These are the activations of a small neural network, seen along a few directions. Each row is one input.
Each table varies a few parts of the input and shows all the possible inputs, shuffled.
A made-up example of a description, with smaller parts first: one of 3 separate values, together with either a single point or one of 9 places along a line or (one of 6 places along a line, together with one of 8 places around a ring).
Shared parts are said once, and a part with two or three values counts as separate values.

Other details of the inputs shift rows strongly along two fixed directions, in all tables alike. That doesn't count.
To show where, the next rows are all for the same input, with only those details redrawn:
[ -6 -13  15  -1 -12   5   1  20  -3  -9   5   8 -19  32]
[-12  13 -11   6   3  15  15   0 -11   1  13 -19  25 -23]
[-13  13 -10   6   2  13  15  -2 -10   2  12 -18  24 -23]
[  -9   17   59    4   12  -47    1 -115   -5  -18  -24   81    8    6]
[ -6 -13  14  -1 -12   6   1  23  -4  -9   7   7 -19  32]
[-13  13 -10   7   2  13  14  -2 -10   1  12 -18  24 -23]
[ -6 -13  14  -1 -12   6   1  23  -4  -9   7   6 -19  31]
[-13  13 -11   7   2  14  14   0 -11   2  14 -19  24 -23]

Rows:
x1: [  8  12 -20   6  17   6   2  -8   5   2   6 -18  29 -23]
x2: [  1  10 -18  13   9  20   3 -14  -4   6   7 -16  22 -25]
x3: [ 14 -18   2   3  -7  15 -17  11   6   2   0   5 -27  28]
x4: [  1  15 -21  -5   9  -9   5  -3   5   6  -7 -16  21 -36]
x5: [  9  13 -21  -4  11  -5  -2  -7   5  11  -4 -16  18 -34]
x6: [ -1 -12   8 -17 -11 -24  -2  32   7  -2 -13   4 -23  16]
x7: [  6 -18  10   5  -6  15 -11  12   3   0   8   7 -20  32]
x8: [ -6 -13  14  -1 -12   5   1  22  -4  -9   6   7 -19  32]
x9: [ -1  17  52  -2  18 -56   1 -98   3 -20 -20  72  14   7]
x10: [ -4  12 -20   0   0   6   6  -1  -3  10  -5 -16  13 -33]
x11: [ -2  17 -12   5  14   0   6  -3   2   2  12 -18  31 -19]
x12: [ -6  11 -18  -5  -1  -1   9  -1  -7  12 -12 -15   7 -40]
x13: [  6 -14   2 -18  -8 -21  -6  29   9  -1 -17   5 -29  15]
x14: [ 20 -17   0  -3   0   0 -19  16  13  -2   0   4 -20  31]
x15: [ -7 -14   9 -11 -19  -9  -1  28  -2   2 -13   5 -30  15]
x16: [  6  10 -16   7  16   6   1 -10   4   6  12 -18  30 -22]
x17: [ 20 -20  -1  -5  -2  -3 -16  21  15   0  -6   3 -24  27]
x18: [ 14 -22   1   1  -9  11 -14  16   6   4  -5   4 -30  23]
x19: [  3  10 -20   1   4   9   0  -8  -4  14  -3 -16  10 -34]
x20: [ -2 -11  12   4  -9   8  -6  20   0  -5   7   5 -19  33]
What do these inputs look like to the network?
> one of 2 separate values, together with one of 10 places along a line
A walk changes only the place on the line of 10. It starts at x8 and steps to x20. List the rest of the walk in order.
> x7, x2, x3, x18, x19, x10, x12, x15

Rows:
x21: [ -6  12 -14  -6  -7   0   4  -3  -1   2 -18  -3  -4 -26]
x22: [ -9  -7 -24 -10 -17  16   7  59  -8  13   2 -35 -15 -14]
x23: [-11   3   3  -4  -7   0   8  -7 -12  13  -2  -8   2 -24]
x24: [  1  23  13  -9  21 -43   3 -53   4  -3 -13  24  27 -25]
x25: [-15  14  23  10   3 -10   8 -62 -14  13  -5  22  17 -28]
x26: [ 33 -52  40 -19 -16 -34 -41  37  33 -24 -27  58 -88 111]
x27: [  0  -8 -17  -6  -1   7   2  58   3   9  23 -40   7   2]
x28: [ 20 -20 -36  -1  -8  28 -12  43   5  28  -4 -41 -19 -19]
x29: [ -1  21  17  14  22  -6   5 -66  -2 -14  10  25  38  -5]
x30: [-27   1 -19 -10 -22  15  29  68 -14  -5   4 -36  -5 -12]
x31: [ -5   7 -12  17   0  39   2 -15 -11  -4   7  -5   4  -7]
x32: [ 10 -10 -31  -5 -12  21  -8  42   3  11 -11 -27 -23 -11]
x33: [ 29  -7 -24  -3  15  -2 -18   6  20  17  -1 -17   6 -14]
x34: [-10  -8 -13  13 -14  46   6  34 -14   2  19 -24  -8  10]
x35: [  6   3 -34  -8   0   5   0  57  12  -3   4 -36   2   0]
x36: [ -3  18  24   7  20 -26   2 -58  -1   2   7  20  36 -15]
x37: [ -4 -32  73 -25 -17 -62  -7  13  13 -43 -23  78 -60 105]
x38: [ -1  16  24  13  20 -16   5 -68  -3  -6  11  24  38  -9]
x39: [-13   2   3  13  -7  22   8 -15 -17   9  12  -8  11 -14]
x40: [  7  24   8  17  27   1  -1 -72   4 -16   5  27  34  -5]
Changing only one part turns x27 into x23. The same change can be made to x38. Which row results?
> x39
What do these inputs look like to the network?
> one of 2 separate values, together with either a single point or one of 9 places along a line

Rows:
x41: [  6   0  -2   0   3   9 -12  10   6   3  12  -7  -4  11]
x42: [ -6  31 -41  -7  13   2  21 -20  -1   8 -15 -22  32 -73]
x43: [ -2 -13   5  -1   4   5   2  21  -2  -6  16 -10  -2  17]
x44: [  1 -12   1  -1 -10   8  -2  19   5   5   9 -10  -6  11]
x45: [ 13 -17  -8  -3  -5  17  -6  12   2   7   0  -4 -14   5]
x46: [-2 -8  3  3  0  7 -1 26  3  2 16 -8  0 14]
x47: [  4  -7  43  -3   2 -34 -17 -67   5  -3 -29  65 -23  22]
x48: [-13  29 -19   7  19   4  20 -26 -11  -6  12 -20  49 -45]
x49: [ 12  -6  50 -12   9 -64 -13 -51  11  -4 -26  65 -16  26]
x50: [ -5 -12   5  -6  -5   0   7  18  -6  -2   9  -5  -6  12]
x51: [  8  -9  -5   6   6  10 -10   8   9   3   1  -6  -4  11]
x52: [-13  33 -25   3   8  11   9 -25 -14  20   5 -29  41 -64]
x53: [  3 -13  -4   3  -2  11  -8  14   4  11   1  -8 -12   8]
x54: [-12  -1  -5 -18  -5 -13  14  31   0 -14  -8  -6  -7   1]
x55: [ 14 -17  -7   1   1  17  -9  14   4   2   2  -4 -13   8]
x56: [  2  -7   1  -1   6  -1   2  14   3 -13  14  -8   4  20]
x57: [-12 -11   8  -2 -11   5  12  21 -15  -4   4  -7 -10  11]
x58: [  8 -15   2 -13   4 -24  -1  27   3   0   0 -10  -8   8]
x59: [  5  -1  53   1  11 -38 -10 -65   9 -14 -12  66  -5  33]
x60: [ 0  7 -4 -1 -4  6 -8 14  1 -6  5 -1 -9 14]
x61: [ -8  32 -25  11  12   6  16 -29  -3   1   7 -21  51 -54]
x62: [ -7   1  -3 -15 -13 -14   5  25   9  -9 -14  -1 -13   2]
x63: [ -9  -7   7  -3 -12   1   3  24  -5   4   3  -2  -6   9]
x64: [ -4  30  13  14  23 -29   1 -96   0  -6 -23  41  27 -31]
x65: [  3   2  49  -2   6 -44  -8 -59   8 -19 -19  66  -6  37]
x66: [ 16 -10 -16  -2   0  12  -6  19   5  -5  -4  -6  -8  12]
x67: [  4 -12  -4   6   3  11 -10  15   6   6   2  -8 -10  10]
x68: [ -1  -1  -8  10  -2  16  -4  15   1  -4   0  -2 -11  14]
x69: [ -1   8  -4   2  -4  16  -6  17  -2  -6   9  -1 -10  17]
x70: [-11   3   0 -14  -6 -14   9  29   5  -7 -12   2  -8   2]
x71: [ 10 -16 -10  -5  -8  11  -4   9   0   7  -4  -2 -16   1]
x72: [ -1  -3  -1  -7  -8   5 -10  12  -1   9   5  -3 -13   6]
x73: [ -7   6 -10 -17  -9  -8  -2  32   5  -3 -11  -6 -21   1]
x74: [  4  -5   2  -1   0   8 -13  15   3   4  10  -5 -11  15]
x75: [  0  -5  -4  -3   2   0   7  25  -1 -12  10 -11   4  18]
x76: [ 19 -13 -10   0   3  10 -10  11   9  -6  -1   0 -11  17]
x77: [ -5 -10   3  -3 -17   3   0  20  -1   3  -1  -8 -10   7]
x78: [  6   3  -8  -4  -1   7  -9  24   4  -1   5 -11  -4  15]
x79: [ 6 -5 -2 -1 -6  0 -2 20  8 -8  2 -6  0 18]
x80: [ 17 -14 -11   1   3  15  -9   8   7  -1   3  -4  -8   9]
x81: [ 10  -8 -14   0  -3  14  -3  16   3  -8  -3  -1 -15  13]
x82: [  -7   28   31    7   22  -34    7 -102   -5    2  -10   46   40  -34]
x83: [  9   1  -3  -1   3   5 -11  13   8  -2   7  -5  -5  20]
x84: [ -7   2   5   6  -3   8   3  19  -2 -10  11   6  -2  18]
x85: [ 3 -3  1  2  3  1 -1 21  8 -5 13 -4  5 19]
x86: [ -7   0   3   4 -12  21  -2  15 -11   8   6  -8 -17   6]
x87: [-5  1 -1  2 -3  3  3 23  1 -9 10  0  1 14]
x88: [-19  32  -9  14  11  16  25 -34 -19  13  11 -18  49 -61]
x89: [-12  -8   8   4  -8  15  15  20 -16  -3  10 -10  -8  10]
x90: [ 5 -8  1  3 -2  5 -4 11 10 -3 10 -7  1 13]
x91: [ -7 -10  -4   6 -13  10  -2  16  -7   7  -7  -8 -20   4]
x92: [ -9  -3  55  -1  -5 -34  -2 -56  -7  -9 -21  65 -17  26]
x93: [ -7  26 -20   8  26   6  18 -32  -7   2  20 -28  59 -52]
x94: [ 17 -10  -6  -5   3 -17 -12  21  11  13 -13  -9 -13  -1]
x95: [  2 -13  -1   5 -12  24   1   9 -10   3  -1   0 -22   1]
x96: [ -13   28   29    8    8  -33   10 -105  -12   -1  -20   41   30  -40]
x97: [  2 -14  -6   1 -15  16   0  11  -9   4  -6  -3 -22  -1]
x98: [  9  -6 -10   3  -3  21  -3  13   0  -9   0   4 -15  15]
x99: [ 14  -4  -4 -13   1 -16 -14  25   8  13  -3 -11 -13   0]
x100: [ 12  -6  38   4  12 -34 -19 -61  14 -13 -24  58 -18  36]
x101: [ -6  -1 -14 -10  -5  -7   1  26   8  -1 -21  -6 -18  -5]
x102: [ 14 -10  -3  -9  -4 -20  -5  26  12   7  -3 -12  -8   1]
x103: [ -6  32 -28   6  15  13  10 -28  -9  22  14 -32  45 -63]
x104: [  0  29 -33  12  21   9   9 -25   0  11  -2 -29  49 -54]
x105: [ 26 -15 -12 -10   0 -10 -11  23   9  11 -11  -7 -17  -3]
x106: [ -1   0   1   5  -9  10   1  16   2 -11   7  -1  -5  18]
x107: [-10  22 -19   5  19  10  22 -24 -14  10  17 -30  54 -55]
x108: [ -7  -2   1   3  -2  10  10  22  -7 -17  13  -3  -1  19]
x109: [ -5  24 -23  11  15  13  12 -23  -1  12  15 -32  52 -57]
x110: [ 7 -7 -1  2 -2  1 -4 16 11 -7  9 -6  0 19]
x111: [ -3 -11  -1   0 -10   4  -8  13  -2   7  -9  -2 -16   4]
x112: [ -6  -8   1  11 -10  18   0  10  -8   8  -2  -6 -19   5]
x113: [ -8  -7   6   6 -16  16   6  16  -7   2   5  -9 -11   7]
x114: [ -8  -2  -2  -1 -15  11  -3  19 -10   8   3 -11 -19   5]
x115: [-14  28 -22   6  12   6  19 -24  -9  18  13 -24  55 -63]
x116: [ -9 -12   8  -7  -9  -1   7  18 -10  -4   3  -4  -7  11]
x117: [  2  -7  50  -7  -5 -38 -11 -65   7  -8 -22  65 -17  28]
x118: [  6 -14  -7  -4 -12  10  -4  11  -4   5  -9  -1 -18   1]
Changing only one part turns x86 into x112. The same change can be made to x74. Which row results?
> x67
Changing only one part turns x52 into x111. The same change can be made to x60. Which row results?
> x64
What do these inputs look like to the network?
> one of 6 places along a line, together with either one of 2 separate values or one of 11 places along a line
Which other rows does x48 become when the place on the line of 11 takes its other values? List them by row number.
> x43, x50, x56, x57, x75, x89, x93, x107, x108, x116
A walk changes only the place on the line of 6. It starts at x45 and steps to x53. List the rest of the walk in order.
> x103, x44, x82, x107
Which other rows agree with x66 in the place on the line of 6? List them by row number.
> x42, x45, x55, x71, x76, x80, x81, x95, x97, x98, x105, x118
Which other rows does x58 become when the choice among 2 separate values takes its other values? List them by row number.
> x54

Rows:
x119: [ -1  -3  -6  10   9  25  29  16 -19   5  49 -44  42 -18]
x120: [ -8 -22  24   5 -27  36 -11  33 -11  13  14   4 -54  48]
x121: [ 14  17   6 -16  28 -57  15 -70  10  -2 -14  18  46 -47]
x122: [ 44 -14 -49  10  30  28 -24  35  25  51  15 -55  17 -29]
x123: [-24  20  20   8  16 -30  20 -66   1 -16  -8  18  58 -31]
x124: [-12 -10  -5  17 -20  35  -2  34 -11 -10  -6   5 -45  35]
x125: [ 13  47  -4  -6  12 -36 -10 -80   6  13 -30  23  27 -59]
x126: [ 42   5 -57  -4  40  34 -24  -2  22  15   3 -38  22 -34]
x127: [ 14 -16 -22  -3  12 -10  11  61   4  25  15 -65  29 -30]
x128: [ -1  14   7  14  18  14   8 -33 -11  -4  32 -12  47 -13]
x129: [ 15   5 -45 -13  20  13   1  48  11  -6  11 -60  21 -25]
x130: [  6 -22  47   3   2 -39  11 -54  12 -23 -17  46   1  39]
x131: [-31   7  10   5  -6   5  12  57  -1 -30  15  11 -13  54]
x132: [-11 -26  20   3 -26   3   3 -13   1   1 -28  29 -37  16]
x133: [  7  23 -14   8  26 -25  -9 -28   8  34  -6 -21  33 -49]
x134: [ -7  29   0  23  15  20   4 -38 -12  14  33 -15  39 -29]
x135: [ 10 -16  44   8   3   0  -6 -14   0  -9  28  23  -6  46]
x136: [-16 -16  48  -8  -7 -11   7   5 -11 -22  23  25  -6  58]
x137: [ 26  -3 -54  31  24  71 -12  23   8   5  28 -37  23 -12]
x138: [ 10   1 -35 -15  22  -7  19  25   0  -9   7 -46  28 -33]
x139: [ -1   3  38 -28  14 -66   3 -43   6 -33 -23  51 -12  28]
x140: [-21  -6 -15  11 -15  42  18   9 -30  26  26 -28  -2 -29]
x141: [  2  -9  18  13 -12  -5 -15 -11  21 -11 -10  21 -15  40]
x142: [  8 -30 -10 -27 -28  -9  -8  43   5  13 -22   1 -53   6]
x143: [ -2   8  59   8  -5  -4 -18 -70  -7   1   1  55 -22  34]
x144: [  3  -6  34 -16 -14 -25  -1 -59  -3 -14 -45  71 -39   8]
x145: [ 22 -19  -8  -4  -4   0  -5  46  18 -23   4   2 -17  41]
x146: [ -7   6  -9  20  23   5  32 -27 -15 -23  13  -8  45 -24]
x147: [-40  43   5   7   6  -1  17 -13 -19  -8  33 -10  58 -18]
x148: [  8 -18  30  -4 -12 -31 -27  -1   7  26 -33  27 -52  18]
x149: [ 12 -21 -19 -21 -30   3 -21  71  13  14 -16 -17 -61  23]
x150: [-11  43   3  27  17   6   4 -85 -16 -10 -14  27  29 -33]
x151: [-22 -11  42   3 -13 -12  14 -53 -25 -20 -29  69 -34  13]
x152: [  3   2 -26  17   6  22  12  13  15  -2  17 -42  41 -22]
x153: [-11  24 -37  27  12  40  11  13  -6  -6  19 -36  28 -19]
x154: [-13  13  54 -13   8 -77 -11 -25  14   2 -23  54  -2  28]
x155: [-18  11 -22  14 -15  46   4   5 -27  19  20 -32   7 -19]
x156: [ 56 -40 -33 -13   4  20 -44  58  41  14   7 -15 -40  39]
x157: [-14  21  21 -18  -4 -30   8  18  13 -26 -11  35  -6  37]
x158: [-21   7 -13  18   0  25  21 -32 -27  -3 -11   5   1 -34]
x159: [  5  40 -28  -5  18  -4  -8 -36  -6   5 -22 -15  18 -52]
x160: [-23  10  -6  13  -6  23  16 -45 -36  15  12  -6  20 -46]
x161: [ -2  34 -27   6  -3  10   9 -33  -7   6 -22   0  15 -52]
x162: [ -5 -45  21 -15 -30 -19  -6  58  -5  27 -26   4 -59  11]
x163: [ 36 -31   0  21   9  21 -34 -27  34   0  -8  26 -14  42]
x164: [ 14  -7 -13  -3 -13   7 -14  42  15 -15  -3  -1 -26  39]
x165: [-18   0  48   5  13 -33  17 -44  -6 -40  -7  61  -2  43]
x166: [ 15 -16   5  -4 -13 -11 -30  47  10  29 -14 -12 -38  24]
x167: [-11  30   0  17  -1  26  -5 -38 -25   8  16 -10  27 -23]
x168: [ -9  29  -7  23  11  18  -1 -40 -17   5  28 -15  44 -26]
x169: [ 21  -2   7 -17  -3 -36 -26  -7  23  -4 -17  21 -22  19]
x170: [-11  22   3 -19   7 -30  17 -72 -19  -1 -40  22   8 -67]
x171: [ -5   0  -4 -31 -20 -25  -4  98  23  -8   8 -11 -26  42]
x172: [ -1  18 -44  -8  -1  15  -2  16  -6  11 -17 -33 -11 -38]
x173: [  2 -22  47 -13  -5 -52 -14 -57   1  23 -45  56 -41   1]
x174: [-22 -31  27  -5 -35  29  13  36 -27  13  15   2 -43  21]
x175: [-35  29  -3   4   0  17  22  41 -12   7  51 -31  37  -1]
x176: [ -8  10 -37 -14  -4  13  26  66  -1 -13  17 -49  34 -16]
x177: [ 34 -31  23  19  14  31 -37 -25  15   7  25  31 -24  52]
x178: [-26  26  33   3  21 -19  26 -70 -17  -5  28  14  57 -25]
x179: [-22  41 -30 -18  12 -11  13  42   5 -11   8 -37  31 -31]
x180: [  4 -30  42   1  -4 -10   2  -8 -15 -21  20  23  -6  57]
x181: [ -5 -34  -8 -20 -40  19  10  80 -10  -7 -17  -3 -55  19]
x182: [-36  38   0   7   5 -10  19 -10   8 -10   4  -9  52 -26]
x183: [  0 -17  32 -11   3 -55  -3  15   8   5 -10  17  -5  27]
x184: [ -7   5 -47 -16   1  14  12  13 -15  14 -16 -39  -4 -58]
x185: [ -1 -31  -4 -28 -36 -16  -1  51  -2   8 -22   3 -51  -2]
x186: [  0   5  43  11 -12 -18 -18 -64  13 -10 -32  57 -22  30]
x187: [-21 -25  24  -2 -32  -3  11  -5  -9  -1 -28  28 -33  10]
x188: [ 14 -11 -15 -16  -1  -5 -23  42  15 -13  -6 -11 -37  33]
x189: [-22 -39  13  -7 -45  38   6  64 -32   3  13 -12 -48  34]
x190: [ 30 -15  22 -21   5 -42 -21   1  28 -14 -11  27 -20  29]
x191: [  7  11 -18  -1  17 -13  25 -20  -3 -14  -1  -9  47 -34]
x192: [ -1  21  -5 -23  11 -42  15  -9   8  -3  -3  -8  39 -36]
x193: [ 15  -9 -17  -5 -27  25 -16  71   8  -8  -8 -10 -46  41]
x194: [ -1   9 -29  21  19  34  18  14  -2 -17  27 -33  36 -17]
x195: [  24   14   -1   28   37   20  -19 -108    2   10   19   25   45  -23]
x196: [ 18  -7 -27   0  18  -2  -2  54  15  27  17 -64  27 -30]
x197: [ 49 -33 -21   3   4  31 -36  32  32  -6   0  15 -33  48]
x198: [-17   3 -47  18 -21  47   8  38   0  18   2 -54   3 -30]
Changing only one part turns x119 into x130. The same change can be made to x120. Which row results?
> x198
What do these inputs look like to the network?
> one of 8 places along a line, together with either a single point or one of 9 places along a line
Which other rows does x144 become when the place on the line of 8 takes its other values? List them by row number.
> x132, x140, x142, x158, x160, x173, x184
Which other rows does x157 become when the place on the line of 9 takes its other values? List them by row number.
> x144, x145, x161, x164, x176, x181, x191, x193
Which other rows agree with x151 in the place on the line of 8? List them by row number.
> x124, x131, x137, x146, x150, x153, x158, x165, x194
Which other rows agree with x126 in the place on the line of 8? List them by row number.
> x129, x138, x139, x159, x170, x172, x179, x184, x188
